Each row below holds a small network's activations on one input, seen along a few directions.
In each table, some parts of the input vary, and every possible input appears once, in random order.
A made-up example of a description, with smaller parts first: one of 6 places along a line, together with either a single point or one of 11 places along a line or (one of 2 separate values, together with one of 8 places around a ring).
Shared parts are said once, and a part with two or three values counts as separate values.

Other details of the inputs shift rows strongly along three fixed directions, in all tables alike. That doesn't count.

Rows:
R1: [ -9  -3  21   3   9  -2   2  16  17  18 -10]
R2: [ -9   6  29 -13  -1   0 -16  10   8 -24 -20]
R3: [  3   9  35   5   5  -8 -32  -5 -21 -19 -11]
R4: [ -7 -10  16  21   9  16   6   4   0  24   2]
R5: [  2   6  41  -5   5   9 -20  -7 -40   0   1]
R6: [-15 -22 -19  12   6  -4  29 -11  -7  24  45]
R7: [ -4   1  50   7  15   2 -10   2 -23  -5 -10]
R8: [  8 -15 -25  -8  10  10  23 -12 -31  22  37]
R9: [-15 -11  -1   7   6  -1  10  -4  18  15  22]
R10: [-15 -21 -25   2   3  -4  43  -6 -13  21  32]
R11: [  4   1  -7  -3   0 -15   1  -4 -43  -7  -2]
R12: [  1 -16 -24   9  14  -2  22  -6   6  22  32]
R13: [  1  18 -25  -4  -6 -10  -5  -1  46   2 -13]
R14: [-6 -6 -5 15  2 10  4  7  5 24  0]
R15: [-6 -3 29 17 29 17 -2  8 26 16 15]
R16: [-6 13 13  7  4 -2  1  5 42 16  2]
R17: [ -3  10  11 -23  -9   6 -25  -5 -10 -18 -10]
R18: [ -4   6 -51  -9 -11 -22 -11   9  51  17 -22]
R19: [  8   8  39  -1   9   2 -25  10  12 -15   0]
R20: [  9  11  17  -9   9   1 -15  13 -15 -26 -12]
R21: [-17  13  35  -2  10  11 -19  18  23 -13 -21]
R22: [  4 -13 -11  -3 -20  -2   7 -13 -52 -19  16]
R23: [-21   8  11   6   9   6 -16  13  54   7  -6]
R24: [ 27  -6 -26 -15 -23  -7  -9  -8 -33 -31  -7]
R25: [-12 -17  -7  12  -2  14  15  -5   0  13  14]
R26: [ -9   2  36  -3   5   2  -8  -3 -25 -27  -3]
R27: [ -4   6 -33  -3   2  -7  26  -2  15  14  -2]
R28: [  7  -5 -40   1 -20  -2  27  -7  -3  16  11]
R29: [-13  12  35   1   5   4 -32   5  27 -18 -14]
R30: [  8  -7 -37   0  -5   9   7   9  12   8  -1]
R31: [  6   3   2  -5 -16  -2 -23   5   8 -10 -32]
R32: [ -3 -25 -20  17  -1   3  32  -2 -10  40  22]
R33: [ -1  27   6 -10  -2  -3 -14  11  20 -16 -30]
R34: [-30  -6  37  17  30  23  16  13  25  22  10]
R35: [  2   2 -52 -16 -10 -23   4   6  27  10 -27]
R36: [ 12  19 -29 -13 -28  -5 -16   0  17 -22 -35]
R37: [-21 -10  27  19  18  13   6  -4  14  17  26]
R38: [ 16  -3  -9  -9   4  -7   4  -8 -48 -27   5]
R39: [ 10  -1  -6  -1  -6 -22 -12 -17 -33 -11   2]
R40: [-21  -9  27  23  13  29   8   8   2  18  17]
R41: [ 21 -12 -14  -2  -8   4   4 -12 -46 -19  10]
R42: [ 13  -5 -55 -14 -16  -1   0   8  25  -3 -18]
R43: [ 12  -3  -7 -14  -1  -8   3   8  -8 -13  -3]
R44: [ 14   6  -1 -21  -2  -6 -14  14  16 -20 -24]
R45: [  2  12 -55  -6 -21  -1   4   9  48   9 -24]
R46: [ 11   0  -7   5 -13   3  11 -20 -41 -10  10]
R47: [  6  -9 -21 -12 -26  -5  -7  -9 -26 -26  -5]
R48: [  9   6   6  -5  -4 -11  16 -12 -46 -15  11]
R49: [ -5 -23 -17  11  10  -9  41  -9 -30  32  27]
R50: [-20  -4   7  10   3  24  -4  17  55  16 -13]
R51: [ 18  -2 -28 -15 -20 -33 -12 -18 -35 -20  -4]
R52: [  1  -2   3  -6  13   6   3  16  30   4 -12]
R53: [  9  12  37   3  13   4 -32   6  -8 -25  -1]
R54: [  3   9  34  -1   1 -11 -32   6   5 -10 -14]
R55: [  0 -19  25  20  15  26  21   9  -6  23  28]
R56: [  8  24   2  -3  -7 -12 -20 -10 -10 -25  -7]
R57: [  4   7 -55 -21 -17 -19  17   2  36   7 -19]
R58: [ -2  13  48   7  13   8   1  -5 -23 -13  -1]
R59: [ 14 -13  -5   2 -16  -6   2 -14 -58  -9   6]
R60: [-3 -4 -3 12 -3 13 22  0 16 23  7]
R61: [ -3   2  17  14  10   1  13 -12   3  16  22]
R62: [  8  17  -4  -5  -9 -14 -12 -12   6 -16  -8]
R63: [-12   8  31  10  19  26  16  -4   5  36  23]
R64: [ 15   6  -4 -16  -6 -12 -25   4  24 -22 -15]
Description of these inputs: one of 4 separate values, together with either a single point or (one of 3 separate values, together with one of 5 places along a line).
- The inputs of R62 and R37 match in every part but the choice among 4 separate values. If R28 is changed in the same way as R62 into R37, which row does it become? => R22
- The inputs of R53 and R18 match in every part but the choice among 4 separate values. If R19 is changed in the same way as R53 into R18, which row does it become? => R54
- Which other rows does R50 become when the place on the line of 5 takes its other values? List them by row number. => R22, R25, R40, R47
- Which other rows does R33 become when the choice among 4 separate values takes its other values? List them by row number. => R11, R20, R21
- Which other rows does R24 become when the choice among 3 separate values takes its other values? List them by row number. => R44, R64

Rows:
R65: [ 11   6  -3  -1   2 -12   0 -10 -27 -12   9]
R66: [ -2   4  37   7  13  10 -16  -2  -5 -11   9]
R67: [-8  5 -5  9  4 -3 10  1 22 20  1]
R68: [  6  19  12  -7  -4  -8 -22   6  24 -13 -23]
R69: [-4 -3 -4 10  0 11 12  7 19 20 -5]
R70: [  0  -8  24   6  10   8   3   0 -28   3  12]
R71: [ -8  -8 -27  -2  -3  -7  13   1   8  18   1]
R72: [  5  -4  15   9   6  11  10  -5 -29   7  16]
R73: [  9   4 -13 -12 -11   0 -18   4  10 -18 -12]
R74: [  4  16   4  -9  -8  -6 -20   3  19 -11 -25]
R75: [ 20   0 -32 -14 -20 -12  -1  -7 -23 -19 -11]
R76: [ -4  -5 -27  -4  -1   4  27   5  11   7   1]
R77: [ -4   5  46   2  15   4 -17   4  -3  -8  -5]
R78: [  6   6 -10 -17  -3 -15 -17   3  10 -15 -17]
R79: [  6  10  13  -4  -8   6 -18  11  18 -11 -29]
R80: [  4  -4  21   0  10   5  -5   4 -24  -7   4]
R81: [ 12  -2 -13 -13  -7 -10 -10   5 -10 -20 -16]
R82: [-7 -2  5  6 10 12 -2  9 34 14  7]
R83: [  1  -6  23   4   2   5  -2   3 -23  -7  -3]
R84: [  0 -10  14  10   4  13   7  -6 -26   1  23]
R85: [  9  -1 -16 -15 -13  -9 -11   8   7 -15 -24]
R86: [-12  -4  18   5   8  12  -1  17  30  19  -9]
R87: [ -5  -7 -19   8  -1  -6  16 -10  -1  12  22]
R88: [  3   5  13   4  -3   1  -4  -8 -28  -6   1]
R89: [ -3 -13 -21   5  -5   6  16  -6  -5  15  18]
R90: [ -2  18  13 -15  -1  -2 -11   3   9 -24 -19]
R91: [  2  -2  37  10  10  17 -12   5  -7 -13   4]
R92: [-10   0  -4  -2   6  13  18   9  20  11   1]
R93: [  7  -9 -27   3   2   2  22  -4 -11  18  18]
R94: [  4  -6   2   8   0   7  14 -10 -37   7  17]
R95: [ -6  -9 -25  -2  -5  -2  12   4   7  17  -3]
R96: [-15   2  23   5  17  16  16   7  15  12   9]
R97: [-15  10  13   3  14   5  12  11  38   9  -2]
R98: [  2  -7  -2   4   2  -1   6 -17 -31  -5  25]
R99: [ -3   0 -25   2  -3  -5  14  -5  11  19   2]
R100: [ -2   8  12 -11  -5  -4 -22  11  20 -10 -26]
R101: [  1  -2  12   3  -4   3  -6 -10 -25 -12  10]
R102: [ -1  -5 -27  -2   7 -16  14   1  13  14   9]
R103: [-13   1  11   7  10  -2   3  10  32  19  -3]
R104: [-17   1  14  11   8  12  -2   4  37  17   1]
R105: [  6   2 -35 -14 -25  -8 -11  -4  -2 -17 -14]
R106: [ 13  11 -37 -15 -21 -25  -4 -10  -6 -15 -13]
R107: [  7   5  14   1   3  -2  -4 -11 -25  -8   6]
R108: [-4 -5 -7  8  5 -2 11 -6  7 12 21]
R109: [  9  -1 -14  -8 -19  -2 -12  -3  -7 -22 -12]
R110: [  2   4  11  -2 -12   6 -21   5   6 -21 -21]
R111: [ -4  -1 -14   4  -3   8  10   4  15  20  -5]
R112: [  1   8 -17 -13 -13 -22 -13   1   6 -15 -22]
R113: [ -2 -12 -20   4   0   2  15  -7  -2  13  23]
R114: [ -8   7  53   4  14   6 -20   6   1  -7 -10]
R115: [-4  5 16  6 15 12 -2 12 35 18 -3]
R116: [  2  11  20  -8   0 -12 -21   6   8 -17 -17]
R117: [ -2   1  20   4   1   3  -9 -11 -21 -12  10]
R118: [  7   0  -4   2   1 -10  -1 -11 -25 -14  18]
R119: [  9  -5  13  10   9   9   8  -3 -30  -1  12]
R120: [ -4  -7   2   4   4  -8   9 -12 -37   1  14]
R121: [  6   7 -26  -9 -20 -19 -11 -13 -15 -24  -6]
R122: [ -7  -7 -27   3  -7   1  10  -4  13  14   9]
R123: [  3  -2 -25  -2  -3  -3  13  -1  12  17   4]
R124: [ -6  -8 -12  -2   4  -3  10   6  18  18   2]
R125: [-9  1 25 14 13 15  7  5 15 23  6]
R126: [ -1  -8 -26  -5   4  -7  11   4  11  14   5]
R127: [  7  -2   1   6  10  -2  12 -14 -35   3  24]
R128: [  3   0  -9 -10 -13  -6 -11   8   5 -13 -27]
R129: [  5  -5  18   6  -1  10  -5  -3 -22 -14   7]
- The inputs of R112 and R71 match in every part but one. If R116 is changed in the same way as R112 into R71, which row does it become? => R124
- The inputs of R95 and R120 match in every part but one. If R70 is changed in the same way as R95 into R120, which row does it become? => R77
- What is each input in this table made of? => one of 5 places along a line, together with either a single point or (one of 3 separate values, together with one of 4 places along a line)
- Which other rows does R68 become when the place on the line of 4 takes its other values? List them by row number. => R65, R67, R106
- Which other rows does R107 become when the choice among 3 separate values takes its other values? List them by row number. => R77, R98
- Which other rows does R106 become when the place on the line of 5 takes its other values? List them by row number. => R74, R79, R94, R125
- Which other rows does R111 become when the place on the line of 5 takes its other values? List them by row number. => R67, R69, R88, R99
